A small network was shown many inputs. Here are its activations along a few directions, one row for each input.
In each table, some parts of the input vary, and every possible input appears once, in random order.
Descriptions start from the smaller parts, as in this example, which fits no table here: ring(8) and (point or ring(11) or (values(3) and line(6))).
Shared parts are said once, and a part with two or three values counts as separate values.
In the rows, zero is written as 128.

Other details of the inputs vary at random and push rows far along two fixed directions, the same in every table; ignore that.

A family of inputs:
x1: [116 103 123 124 172 127 144 124 175 145 146 136 122 143]
x2: [119 158 145 129  88  61  87 133  83 144 142 112 156 165]
x3: [207 123  94 118  61 105  84 127  56  73  93 110 204 122]
x4: [ 80 131 138 153 152 145 144 147 131 149 106 136 119 126]
x5: [222 121  85  96  46 120  95 116  56  66 132 119 163 126]
x6: [153 135 136 109  95  50 101 120 116 136 182 116 150 185]
x7: [123  99 131 130 159 136 141 135 177 141 151 144 129 154]
x8: [102 116 148 148 168 136 122 122 160 148 123 106 129 102]
x9: [175  90  78 134 137 185 127 131 111  77  54 127 178  78]
x10: [109 132 131 144 152 121 132 147 172 130 127 158 116 146]
x11: [ 99 106 142 150 158 141 118 146 156 145 122 139 156 127]
x12: [120 128 153 154 152 137 117 140 172 141 133 122 135 104]
x13: [202  93  71 121 115 198 156 132 123  71  76 145 135 123]
x14: [104 147 128 132 139 152 151 141 144 143 151 152  77 121]
x15: [110 144 152 156 144 143 125 142 161 144 123 123 113 111]
x16: [134 152 154 109  79  83  95 108  93 136 180 111 157 150]
x17: [199  94  67 107 129 188 164 126 116  74  72 129 130 104]
x18: [ 94 129 152 143 162 142 137 130 146 152 114 100 107 100]
x19: [ 97 140 135 140 167 130 134 149 145 149 112 129 129 105]
x20: [174 116  95 146 108 203 151 130  98  76  49 111 125  75]
x21: [ 85 123 137 139 168 138 136 143 137 152 107 123 129 114]
x22: [109 103 136 128 147 156 130 136 158 141 164 150 114 131]
x23: [ 97 114 135 143 152 129 134 141 165 133 122 153 116 154]
x24: [121 160 138 122  90  39 108 123  88 130 148 119 122 180]
x25: [ 89 123 134 144 154 127 150 139 152 134 117 149 100 146]
x26: [203 128  86 111  72  95  85 115  48  75  88  98 199 111]
x27: [101 119 134 130 139 162 139 137 147 144 153 152  92 137]
x28: [233 120  71  91  67  91 107 103  66  67 114 104 173 138]
x29: [ 89 133 144 118 150 166 152 120 134 148 136 122 109 106]
x30: [104 116 150 130 142 168 135 123 153 141 151 138 136 120]
x31: [ 94 132 148 131 134 174 143 125 141 144 140 139 115 126]
x32: [ 85 141 145 132 135 172 159 124 128 145 134 134 100 118]
x33: [139 153 173 119  83  26 104  96  97 172 142 132 134 167]
x34: [ 92 129 132 131 140 161 154 135 136 146 149 147  76 129]
x35: [ 88 121 140 152 150 147 127 148 144 149 111 141 135 134]
x36: [106 113 168 143 152 120 150 113 165 177 109 164 110 132]
x37: [186 130  90 122 100 218 147 127 110  73  83 144 142  82]
x38: [131 156 138 108  76  76  98 122  87 140 183 123 113 168]
x39: [146 152 135 111  88  55 109 121 103 140 172 117 127 194]
x40: [106 146 148 143 161 134 134 137 153 148 118 105 108  92]
x41: [100 102 129 135 173 114 128 128 173 132 126 143 132 135]
x42: [123 133 123 121 166 125 156 137 168 145 142 136 101 134]
x43: [111 120 126 136 172 107 127 135 180 129 130 148 132 127]
x44: [182 100  71 104 115 208 152 125  97  76  86 134 115  81]
x45: [195 102  69 122 115 196 171 129 110  71  71 140 120 115]
x46: [ 92 148 136 153 152 137 141 153 139 146 110 141 120 118]
x47: [135 134 142 119  95  37  85 124 115 124 164 123 159 178]
x48: [132 145 131 100  94  62  92 109  95 141 188 112 129 151]
x49: [106 132 128 131 168 112 140 142 166 133 122 143 111 127]
x50: [127 157 146 102  91  74  98  97  88 140 175  99 151 138]
x51: [126 158 134  94  88  67 105 115  80 145 180 107 107 151]
x52: [197 113  89 138 131 182 126 124 127  74  64 109 157  55]
x53: [105  98 137 141 159 123 125 139 176 129 133 152 138 147]
x54: [120 142 125 135 153 132 163 141 161 142 140 147  91 146]
x55: [120 173 158 134  81  61 103 119  77 144 145  84 118 145]
x56: [ 97 121 141 124 156 160 138 112 149 144 145 128 130 108]
x57: [120 170 148  97  85  79 111 104  72 143 166  94 131 138]
x58: [ 98 127 155 156 144 151 128 135 154 148 119 117 113 120]
x59: [188  87  69 110 121 202 139 119 112  71  94 139 136  82]
x60: [116 177 150 111  72  86 118 108  67 140 164 106 122 149]
x61: [ 93 115 132 130 169 119 142 135 158 136 118 138 110 135]
x62: [108 111 156 153 153 145 118 133 164 144 129 116 134 114]
Each input here is: values(2) and (point or (ring(5) and ring(6))).
- The inputs of x17 and x42 match in every part but the values(2) part. If x25 is changed in the same way as x17 into x42, which row does it become? => x24
- The inputs of x7 and x6 match in every part but the values(2) part. If x4 is changed in the same way as x7 into x6, which row does it become? => x46
- Which other rows does x35 become when the values(2) part takes its other values? List them by row number. => x2
- Which other rows does x10 become when the values(2) part takes its other values? List them by row number. => x23
- Which other rows does x50 become when the ring(5) part takes its other values? List them by row number. => x16, x37, x57, x60

A family of inputs:
x63: [ 99 128 166 128 144  85  93 116 161 164 187 124 161 140]
x64: [109 113 146 107 136  87 124 109 156 156 199 130 114 176]
x65: [ 80 168 163 111 126 100 143 110 109 180 175 105  71 131]
x66: [193 122 110  95  66  93  96 105  95  95 173 117 157 156]
x67: [ 69 107 144 171 186 179 157 153 178 148  80 148 106 111]
x68: [148 121  60 115 136 190 126 158 109  65 113 127 148  86]
x69: [ 99  98 139 159 194 175 136 155 214 146 123 172 153 110]
x70: [197 106  71 122 136 149 160 134 141  75  73 147 121 127]
x71: [185 138 117 110  87  61  79 109  87 107 130  97 178 121]
x72: [173 130 108 140 125 183 127 131 117  92  78 105 140  54]
x73: [201 139 102  99  75  70  98 113  94  98 153 111 140 148]
x74: [ 67 170 166 140 109 107 130 135 111 170 161 144  91 158]
x75: [ 78 190 165 135 120  94 139 132 115 174 161 122  83 143]
x76: [111  84 120 137 187 176 166 146 207 139 137 179 105 147]
x77: [156 116  98 115 101 217 164 121  89  98  90 141 113 103]
x78: [ 74 131 178 127 136 105 111 106 125 173 170  92 124 137]
x79: [168 114 102 131 133 178 141 121 109  95  68  99 129  65]
x80: [157 161 135  92  45 132 109  95  47 114 165  99 130 120]
x81: [179  81  93 117 139 175 130 110 136  87  93 132 173  91]
x82: [ 70 130 135 150 168 197 183 145 160 151 104 170  69 117]
x83: [181 145 116 121  86  49  88 122  87 100 106 105 182 142]
x84: [ 92 158 144 139 171 201 171 141 173 158 139 146  68  69]
x85: [180 123 112 100  95  56  92  99  79 110 121  91 167 132]
x86: [ 81 127 142 166 198 166 167 150 183 151  81 127  97  94]
x87: [101 117 141 128 137  64 128 134 148 150 157 153 106 202]
x88: [ 85 122 158 156 181 207 139 137 192 151 134 132 122  74]
x89: [ 89 130 161 148 142  62  98 143 155 157 143 146 155 165]
x90: [161 120 103 102 103 221 162 106  95  95 108 126 109  79]
x91: [154 117 107 159 112 183 126 147 112  85  54 134 152  92]
x92: [162 142  90 124 114 187 177 126  92  94  65 129  96  91]
x93: [167 137 105 153 124 171 136 144 117  87  53 113 144  75]
x94: [162 109 114 117  84  56  93 116  72 100  96 120 178 168]
x95: [ 75 100 148 159 186 198 154 144 179 155 105 141 116 107]
x96: [106 133 146 137 130  69 116 145 158 149 167 160 116 192]
x97: [ 47 139 130 108 158  78 112 141 117 157 195 105 110 165]
x98: [152 136 137 127  58 106  82 117  55 114 125  92 174 140]
x99: [110 124 150 127 128  87 114 137 160 156 193 152 127 187]
x100: [203 121  76 131 129 153 147 145 149  73  83 153 131 117]
x101: [117 131 139 110 145  63 126 118 156 160 181 124  97 167]
x102: [153 156 130 104  41 127 110 111  40 117 147 114 134 144]
x103: [ 89 107 158 129 148  75 107 123 146 167 158 132 155 173]
x104: [ 96 135 153 133 159  44 117 127 151 162 133 119 136 161]
- Describe the family of inputs behind these rows. => values(2) and (point or (line(4) and ring(5)))
- The inputs of x84 and x65 match in every part but the values(2) part. If x80 is changed in the same way as x84 into x65, which row does it become? => x90
- The inputs of x67 and x91 match in every part but the values(2) part. If x70 is changed in the same way as x67 into x91, which row does it become? => x100
- Which other rows does x93 become when the line(4) part takes its other values? List them by row number. => x75, x83, x100
- Which other rows does x63 become when the values(2) part takes its other values? List them by row number. => x81
- Start at x95 and move only the ring(5) part, one step at a time. The first step leads to x78. Which rows follow, in order? => x79, x86, x67
